These are the activations of a small neural network, seen along a few directions. Each row is one input.
Each table varies a few parts of the input and shows all the possible inputs, shuffled.
Descriptions start from the smaller parts, as in this example, which fits no table here: one of 4 places along a line, together with either a single point or one of 11 places along a line or (one of 3 separate values, together with one of 8 places around a ring).
Shared parts are said once, and a part with two or three values counts as separate values.

Other details of the inputs shift rows strongly along two fixed directions, in all tables alike. That doesn't count.

A family of inputs:
x1: [ 23   6  21 -10  24 -19  42  21 -16  45  -9  19 -33]
x2: [  5   1 -34  -5  13 -24 -11  -4 -25 -21 -18 -46 -15]
x3: [-32  12 -24   5 -22  44 -17  -4  28 -30   3 -15  33]
x4: [ -5 -20 -29   9  19 -42  -2 -21  -6   5   3 -39  -6]
x5: [-29  18 -21  10 -23  39 -24  -3  28 -26   8 -18  31]
x6: [ 55   2   4 -11  15  -7  16  42 -36  20 -13  17 -37]
x7: [ 48   3  21 -22  18 -10  20  14 -34  28 -16  22 -34]
x8: [-34  -2   6   9 -22  30 -28 -16  27 -45  34  -8   2]
x9: [-13  -8 -12  -5  18 -35   1 -22 -16 -18  -3 -41 -28]
x10: [-15   5  -5   9 -24  38 -33 -27  22 -50  21  -1  10]
x11: [-20   8 -16  16  -1 -62 -12 -31 -17 -23 -52  -3 -10]
x12: [-31  13 -17  11 -26  38 -29  -2  17 -26  16 -19  33]
x13: [-25   8  -6   7 -30  32 -29 -32  22 -26  23  -7  24]
x14: [ 11 -10  45 -14 -10  46 -15  35  20  25  27  39   9]
x15: [ 45   6   4 -14   9 -13  20  37 -36  44 -11  12 -24]
x16: [  4  -5  38  -1 -10  43  -2  32  21  38  29  42  21]
x17: [ -9 -12 -32  12  29 -36   9 -19   5   3 -10 -37  -2]
x18: [-11 -18 -36   8  30 -31  17 -20   5  -1 -15 -34  -1]
x19: [ -8   8  41 -12 -14  51  19  25  25  24  16  47   5]
x20: [ -2   5  49 -11 -25  41   0  25  14  30  35  42   0]
x21: [  0  -8 -31   2   7 -82  -6 -12 -17 -34 -22   1  33]
x22: [ -8 -27   2  19  -3 -67   3 -19  -9 -19 -47 -33  23]
x23: [ -1   4 -29   8  15 -29   9 -35 -21 -11 -13 -30  -7]
x24: [ 14  20  33  -7 -17  54   6  16  19  23  10  51  12]
x25: [-31  11 -13   5 -19  41 -10 -31  32 -32   5  -2  28]
x26: [ 22   1  25  -9  21 -21  38  21 -28  45  -2  18 -31]
x27: [ 47 -20  16  -6  28 -19  19  30 -20  32   1  22 -35]
Each input here is: either one of 3 separate values or (one of 4 separate values, together with one of 6 places along a line).
Which other rows does x10 become when the choice among 4 separate values takes its other values? List them by row number. -> x6, x8, x27
Which other rows belong to the same alternative as x11? List them by row number. -> x21, x22

A family of inputs:
x28: [-35 -12 -42  16  24 -56   6 -53  -1 -28 -17 -60  -9]
x29: [ 17 -15   4  -3  31 -32  31   2 -12  39   1  -1 -20]
x30: [ 14 -16   3  -4  30 -33  30  11 -13  39   1  -5 -19]
x31: [ 33   8 -24 -12  29   0  28  19 -26  28  -6 -15 -32]
x32: [-24 -14 -45  18  15 -59  -6 -40 -10 -36 -25 -64   1]
x33: [-16  -2 -53  15   5 -71 -17 -35 -20 -50 -35 -46  13]
x34: [ 25  10   4  -4   4 -45  17   5 -32   8 -41  24 -10]
x35: [ 52   5  20 -12   6 -34  19  30 -34  29 -32  51  -7]
x36: [-64  -6   8  16 -35  53 -37 -20  58 -25  43 -16  47]
x37: [-55  -6   4  15 -32  51 -40 -24  59 -36  39  -2  49]
x38: [ -1   8  54  -7 -46  66 -25  41  33   5  22  70  45]
x39: [-49  -2   4  15 -40  48 -44 -22  53 -47  30   3  53]
x40: [ 53   2  16 -21  21   1  20  36 -37  33   6  17 -53]
x41: [ 48  -2  24 -13  13 -28  26  28 -28  35 -25  42 -12]
x42: [ 44  -1  27 -12   8 -28  24  35 -31  38 -30  35 -12]
x43: [ 41  -8  24 -11  18 -25  29  37 -23  41 -16  32 -18]
x44: [-15   4 -71   9  25 -21   2 -36 -15 -27 -13 -84 -18]
x45: [ 35 -13  24 -11  26 -22  33  35 -17  51  -7  27 -21]
x46: [-11   3 -74   9  30 -22   4 -43 -12 -29  -8 -76 -18]
x47: [-38   8  -7   6 -36  72 -53 -25  38 -56  51 -16  17]
x48: [-42   9  -3   6 -41  73 -55 -17  35 -53  46 -24  17]
x49: [ 34 -12  28 -10  22 -20  32  33 -19  54 -12  23 -22]
x50: [ -5   8  82 -11 -34  89   6  43  45  51  45  85  22]
x51: [-26  -2 -43  14  10 -63  -3 -51 -13 -44 -35 -49   1]
x52: [ 47   6  24 -11   1 -33  17  38 -37  32 -37  43  -7]
x53: [-17   3 -50   6  20 -32  -7 -51 -22 -46  -4 -70 -41]
x54: [  5  13  82 -12 -44  85  -3  48  37  33  26  96  27]
x55: [-50  24 -19   8 -32  85 -30 -24  46 -39  33 -20  27]
Describe the family of inputs behind these rows. -> one of 4 places along a line, together with either one of 2 separate values or one of 5 places along a line
Changing only the place on the line of 4 turns x55 into x44. The same change can be made to x54. Which row results? -> x32
Start at x35 and move only the place on the line of 5, one step at a time. The first step leads to x41. Which rows follow, in order? -> x39, x37, x29

A family of inputs:
x56: [ 29   7  44 -11  -5   8  24  41  -6  48 -14  60  -3]
x57: [-26 -15  12   6 -10  32 -16  -4  39  -6  34  -2  23]
x58: [-22 -10 -41  13   9 -56 -11 -31  -9 -42 -18 -48   8]
x59: [ 37   5 -21 -11  40 -45  41   3 -42  35 -25 -16 -45]
x60: [-32   3  17   9 -28  25 -16  -6  28 -11   2   8  36]
x61: [-25  -2  11   8 -29  19 -29   4  27 -17   9  11  33]
x62: [-23   9   8   3 -25  26 -22  -9  25 -23   5  20  33]
x63: [-18   7  -1   0 -21  42 -25   2  22 -13  30  -4  18]
x64: [-23   1   5   5 -17  38 -22   1  25 -10  33  -3  20]
x65: [-11 -10 -45  15   7 -54 -17 -40 -12 -45 -17 -42   7]
x66: [ -7   9  -5   1 -22  52 -29   8  18 -26  16  -5  16]
x67: [-31  -7  11   6 -10  37  -6 -13  42  -3  27   1  22]
x68: [ 27   0  40 -13  11  26  31  36  -2  57   9  48 -17]
x69: [-19   4 -57   7  14 -24  -1 -39 -12 -33 -14 -61 -11]
x70: [-28   0 -49  14  21 -33   3 -43  -5 -24  -5 -61  -9]
x71: [-26  -8   7   6 -13  37 -20  -1  30  -8  33  -1  19]
x72: [ 43  -1 -12  -4  31 -66  36  -3 -45  20 -40   7 -30]
x73: [ 33 -15  -1  -3  31 -71  31  12 -42  32 -39 -11 -24]
x74: [-28   8  10   6 -27  24 -15  -4  26 -22   6  16  34]
x75: [ 34   9  54 -19  -2  24  20  28 -16  35   5  54 -39]
x76: [ 40  -9   3 -11  34 -57  24   1 -51  15 -18 -11 -63]
x77: [ 46  17  27 -17   2  41  22  44 -14  39  -7  44 -20]
x78: [ 45   6  28 -21  -1  31  15  50 -17  42   7  41 -17]
x79: [-17  -9 -43  10  11 -55 -18 -36 -11 -42 -20 -44   8]
Changing only one part turns x65 into x72. The same change can be made to x78. Which row results? -> x69
Describe the family of inputs behind these rows. -> one of 2 separate values, together with either a single point or one of 5 places along a line or one of 6 places along a line
Which other rows does x75 become when the choice among 2 separate values takes its other values? List them by row number. -> x76
Which other rows does x58 become when the choice among 2 separate values takes its other values? List them by row number. -> x74
Start at x77 and move only the place on the line of 6, one step at a time. The first step leads to x69. Which rows follow, in order? -> x59, x70, x68, x67
